A small network was shown many inputs. Here are its activations along a few directions, one row for each input.
In each table, some parts of the input vary, and every possible input appears once, in random order.
Descriptions start from the smaller parts, as in this example, which fits no table here: one of 6 places along a line, together with either a single point or one of 11 places around a ring or (one of 2 separate values, together with one of 8 places around a ring).
Shared parts are said once, and a part with two or three values counts as separate values.
(in the rows, 128 means zero)

Other details of the inputs vary at random and push rows far along two fixed directions, the same in every table; ignore that.

Rows:
x1: [168 168 167 159 121 138 117 114 104 128 190 120]
x2: [ 97 102  97  86 122 120 163 128 203 117 112 147]
x3: [118 170 121 134 178 171 140  82 189 148 144 156]
x4: [139 138 158 142 112 150 119 132  62 141 115 119]
x5: [157 108 138 108  78  67 128 155 104 114 139 121]
x6: [108 136 100 121 154 166 155 119 189 132 119 153]
x7: [155 130 135 154 123 105 102 154  87 123 135 106]
x8: [123 107 146 139 107 105 115 143 102 105 150  93]
x9: [144 124 157 137  94 119 128 135  99 112 167 112]
x10: [ 70  78  85  81 140 117 151 119 197 114  83 134]
x11: [111  44 135  47  69  49 135 144  71 121  63 114]
x12: [147 163 161 178 119 157 117 128  86 132 175 117]
x13: [ 96  36 110  87  68  59 132 171  96  93  86  95]
x14: [136 163 182 166 123 177 117 114  65 137 150 118]
x15: [106 171 141 119 179 186 140  70 162 154 121 155]
x16: [ 91 129 110 119 166 164 140  98 188 132 121 144]
x17: [164 172 157 173 139 133  95 119  91 131 169 112]
x18: [105 127  91 124 163 158 135 124 169 140  93 149]
x19: [130 122 142 158 114 121 111 152  91 112 151  94]
x20: [141 124 151 143 116 102 106 134  99 113 160  96]
x21: [115 138 101 112 174 146 129 100 183 145 108 154]
x22: [140 121 156 135 110 110 107 123  90 121 157 108]
x23: [165 170 156 175 143 130  94 126  96 129 173 108]
x24: [ 98  48  61  41 115  73 165 153 187 121  41 156]
x25: [158 172 158 175 109 149 125 144 103 124 188 120]
x26: [ 81 126 130  97 154 169 150  89 162 138  96 150]
x27: [123 104 141 138 101 119 116 146  86 116 136 107]
x28: [145 113 142 111  85  85 134 141 122 112 152 120]
x29: [127 173 100 153 191 171 122 108 178 150 114 151]
x30: [130 175 115 135 183 166 135  89 184 154 132 163]
x31: [115  42 125  57  68  57 135 157  64 125  51 115]
x32: [117 129  92 116 168 145 130 118 171 146  91 153]
x33: [110  40  99  90  77  51 127 186  94  98  75  96]
x34: [143 183 103 142 172 165 142 118 195 150 132 168]
x35: [169 171 149 176 121 153 117 143  86 132 168 125]
x36: [ 95 134 111 117 158 161 152  97 190 135 124 150]
x37: [166 139 147 132 109 106 119 132 100 126 155 126]
x38: [160 132 143 144 108 108 116 142  79 133 136 123]
x39: [103 131  86 130 165 152 135 128 173 135  92 142]
x40: [152 166 162 171 134 137 100 112  98 126 181 105]
x41: [149 138 139 155 111 130 121 145  82 131 141 121]
x42: [108 117  77  99 137 131 161 145 197 130  90 160]
Description of these inputs: one of 6 places around a ring, together with either a single point or one of 6 places along a line.
Q: Changing only the place on the ring of 6 turns x36 into x12. The same change can be made to x2. Which row results?
A: x25
Q: Changing only the place on the ring of 6 turns x6 into x1. The same change can be made to x19. Which row results?
A: x20
Q: Which other rows agree with x29 in the place on the ring of 6? List them by row number.
A: x7, x24, x31, x32, x34, x38
Q: Which other rows does x13 become when the place on the ring of 6 takes its other values? List them by row number.
A: x10, x17, x29, x39, x40

Rows:
x43: [125 171 141 146 161 177 137 105 161 132 152 135]
x44: [170 163 174 155  98 102 108 135  72 125 175 105]
x45: [129  65 113 103  74  83 139 167  87 116  97 122]
x46: [112 174 136 154 156 170 133 103 162 136 159 131]
x47: [141  74 126  79  71  69 144 151  95 121 108 134]
x48: [106  94  72  87 139 127 160 134 181 142  69 164]
x49: [186 147 148 170 113 100  89 148  74 120 179 103]
x50: [117 169 140 149 149 187 138 107 155 137 154 144]
x51: [ 90  93  93  75 163 127 136 109 153 150  41 149]
x52: [111 109  73  95 156 106 141 131 196 130  84 153]
x53: [ 86  92 106  58 155 124 145  92 162 146  54 153]
x54: [141 140 191 150 109 138  99 105  34 131 150 101]
x55: [ 66  90  98  94 161 153 137 107 150 140  57 138]
x56: [131 184 136 147 159 158 132 102 164 143 152 139]
x57: [158 150 179 157  88 130 117 138  63 120 174 110]
x58: [145  71 113  95  78  70 136 170  86 126  95 128]
x59: [113 162 136 152 180 188 115  91 120 154 109 135]
x60: [128  75 122  97  76  79 132 172  93 114  90 118]
x61: [139  72 108 109  92  63 114 161 110 105 118 107]
x62: [144  73 121  89  87  52 122 146 119 106 127 114]
x63: [150 144 165 176  93 140 109 155  57 119 164 104]
x64: [168 151 166 168 107 125 105 155  62 118 161  98]
x65: [121 167 117 171 168 168 119 118 158 132 156 133]
x66: [176 157 165 163 101 122 106 157  58 132 156 115]
x67: [177 154 170 159 102  97 103 133  76 121 184 110]
x68: [115 166 141 149 159 184 137 106 160 129 157 131]
x69: [120  72 123 102  75  85 134 171  92 109  94 114]
x70: [111  67 132 103  81  72 130 149 111 102 131 104]
x71: [121 165 136 148 181 182 113  92 120 160 107 139]
x72: [105 106  76 101 152 112 141 129 194 126  87 148]
x73: [126  79 116 117  90  70 121 162 102 103 116 106]
x74: [136 170 130 149 150 180 144 100 152 146 153 157]
x75: [ 79 109  83 107 147 132 147 133 188 125  88 135]
x76: [130 171 132 155 163 158 129  99 167 134 164 139]
x77: [134 176 141 141 162 172 135 105 162 136 150 139]
x78: [129 159 113 170 170 168 113 118 162 130 164 129]
x79: [118 166 151 133 172 179 120  74 127 156 121 142]
x80: [106  92  84  82 146 105 146 113 210 122 103 147]
x81: [111  71 127 111  87  95 130 170  95  99 108  97]
x82: [142 180 140 138 166 167 133 106 162 139 149 144]
x83: [144 184 138 138 156 170 135 106 158 148 145 158]
x84: [ 90 100  85  95 151 135 153 136 188 120  76 140]
x85: [136  79 123  95  91  73 128 171  98 109  95 109]
x86: [103 117  76  91 152 110 146 133 193 135  73 148]
x87: [130 135 191 154 107 145  99 107  34 129 155  97]
x88: [ 89 112  81 102 148 123 149 131 189 127  81 139]
x89: [164 159 159 173 103 111 102 151  65 124 162  98]
x90: [ 88  87  72  95 135 141 161 134 181 132  76 157]
x91: [127  64 125  98  86  64 126 146 119 102 132 105]
x92: [144 175 130 144 152 175 142 100 153 151 151 161]
x93: [125  76 136  82  68  76 140 154 101 111 104 122]
x94: [140 165 112 167 172 161 113 116 163 133 159 132]
x95: [169 149 171 162 100 103 105 132  76 118 185 106]
x96: [126 165 130 152 148 187 144 101 151 143 158 152]
x97: [156 131 168 168 102 116 101 134  81 112 201  93]
x98: [123 179 136 151 158 163 134 102 163 139 154 135]
Q: Describe the family of inputs behind these rows.
A: one of 2 separate values, together with one of 4 places along a line, together with either a single point or one of 6 places along a line
Q: Changing only the choice among 2 separate values turns x65 into x70. The same change can be made to x60. Which row results?
A: x93
Q: Changing only the choice among 2 separate values turns x88 into x98. The same change can be made to x59. Which row results?
A: x54
Q: Which other rows agree with x55 in the choice among 2 separate values and the place on the line of 4? List them by row number.
A: x63, x65, x75, x78, x81, x90
Q: Which other rows does x49 become when the choice among 2 separate values takes its other values? List them by row number.
A: x62

Rows:
x99: [147 156 131 186 127 146 104 156  88 126 144 109]
x100: [146 195 118 135 177 181 148  86 194 162 140 182]
x101: [155 159 198 165 104 145  99 116  23 132 162  98]
x102: [119 147 155 133 129 162 131 106  99 140 124 131]
x103: [164 161 137 165 122 146 121 153  84 141 142 132]
x104: [131  52 157  71  33  56 146 157  59  98 116 105]
x105: [ 78  33  35  45 114  77 177 168 225 103  39 149]
x106: [147 151 146 131 152 143 114 111 101 152 108 134]
x107: [122 102 151 160  81 108 108 165  52 100 144  83]
x108: [170 104 140 137 102  68  88 155  42 128 122 100]
x109: [123 139 175 160 135 147  98 108  79 126 155  98]
x110: [131 194  99 162 193 197 131 113 169 163 109 168]
x111: [164 160 143 116 136 111 124 108 137 143 152 147]
x112: [133 143  90 141 150 136 137 136 193 127 135 146]
x113: [142 187 168 176 142 180 119  92 134 131 207 130]
x114: [108  35 151  91  67  45 103 139  49  99 111  76]
x115: [112 180 129 133 187 174 131  69 217 139 172 149]
x116: [133  52 157  70  32  43 138 150  66  99 123 107]
x117: [102  40 109  88  64  64 150 175 121  82 110 101]
x118: [166 160 126 142 138 113 125 133 146 137 149 145]
x119: [ 89  86 107  69 148 109 137  89 153 137  69 137]
x120: [114 183 132 134 171 213 154  82 182 156 140 167]
x121: [175 203 132 189 167 147 101 120 154 132 199 126]
x122: [185 168 142 151 128 103 105 135 114 132 172 132]
x123: [165 105 147 138  98  80  93 165  39 124 114 102]
x124: [132  46 114 107  44  54 128 206  78  96 107  96]
x125: [129 145  81 115 163 154 158 128 202 141 101 177]
x126: [116 141  89 146 156 162 138 147 168 134 113 141]
x127: [138 198 133 155 175 198 132  97 136 168 121 162]
x128: [129 151 105  93 163 131 155  96 206 153 110 173]
x129: [ 49  74  92  77 140 142 160 112 189 123  63 143]
x130: [132 146 136 153 134 123 123 125 154 113 177 112]
x131: [132  49 118 111  81  48 102 187  59  98  91  81]
x132: [145 111 140 104  82 108 143 149  90 134 112 135]
x133: [ 73 125 111 111 162 184 157 103 190 135 111 150]
x134: [ 93  43  57  44  98  79 170 171 181 122  34 157]
x135: [185 204 172 235 135 166  73 148  38 129 194  90]
x136: [140 191  97 165 193 164 132 111 219 142 159 151]
x137: [103  33  69  76 116  49 120 162 137 110  56 106]
x138: [173 121 163 122  65  92 131 152  54 120 143 124]
x139: [155 160 178 136 112 121 124 101 105 131 179 122]
x140: [ 97 175 114 170 213 198 116  95 184 141 133 132]
x141: [178 165 199 148  97 108 100 107  67 124 206 106]
x142: [134 140 147 178 145 131  88 121  89 122 165  89]
x143: [104 138 154 146 139 162 115 108 107 126 136 112]
x144: [132 194 100 160 202 194 124 109 168 161 105 162]
x145: [168 157 157 147 140 125  97 106  69 152 137 121]
x146: [ 80  79 105  78 117 125 167 120 182 109 104 140]
x147: [ 80 131  93 133 164 176 151 126 192 127 114 139]
x148: [119  43 156  79  43  31 129 152  85  88 140  87]
x149: [ 69  82  93  55 134 141 176 112 183 137  59 159]
x150: [198 173 163 181  96 112 104 151  68 128 186 124]
x151: [ 86 132 104 143 167 165 126 121 161 124 112 123]
x152: [158 153 201 162 116 137  92 110  31 134 162  96]
x153: [178 163 183 161  94 139 115 145  32 144 161 119]
x154: [ 77  79  70  85 135 111 163 130 225 108  98 143]
x155: [ 96 132 106 140 146 168 147 132 179 121 135 134]
x156: [ 89  92  81  62 150 125 157 116 173 147  32 162]
x157: [135 146 133 147 138 119 114 121 157 112 181 111]
x158: [ 58  75  91  70 128 142 171 119 203 120  85 150]
Q: Describe the family of inputs behind these rows.
A: one of 6 places around a ring, together with one of 10 places along a line
Q: Changing only the place on the line of 10 turns x121 into x105. The same change can be made to x157. Which row results?
A: x117
Q: Which other rows does x155 become when the place on the ring of 6 takes its other values? List them by row number.
A: x120, x124, x132, x134, x158
Q: Start at x145 and move only the place on the line of 10, one step at a time. The first step leads to x106. Which rows follow, in order?
A: x156, x127, x153, x132, x138, x100, x128, x111
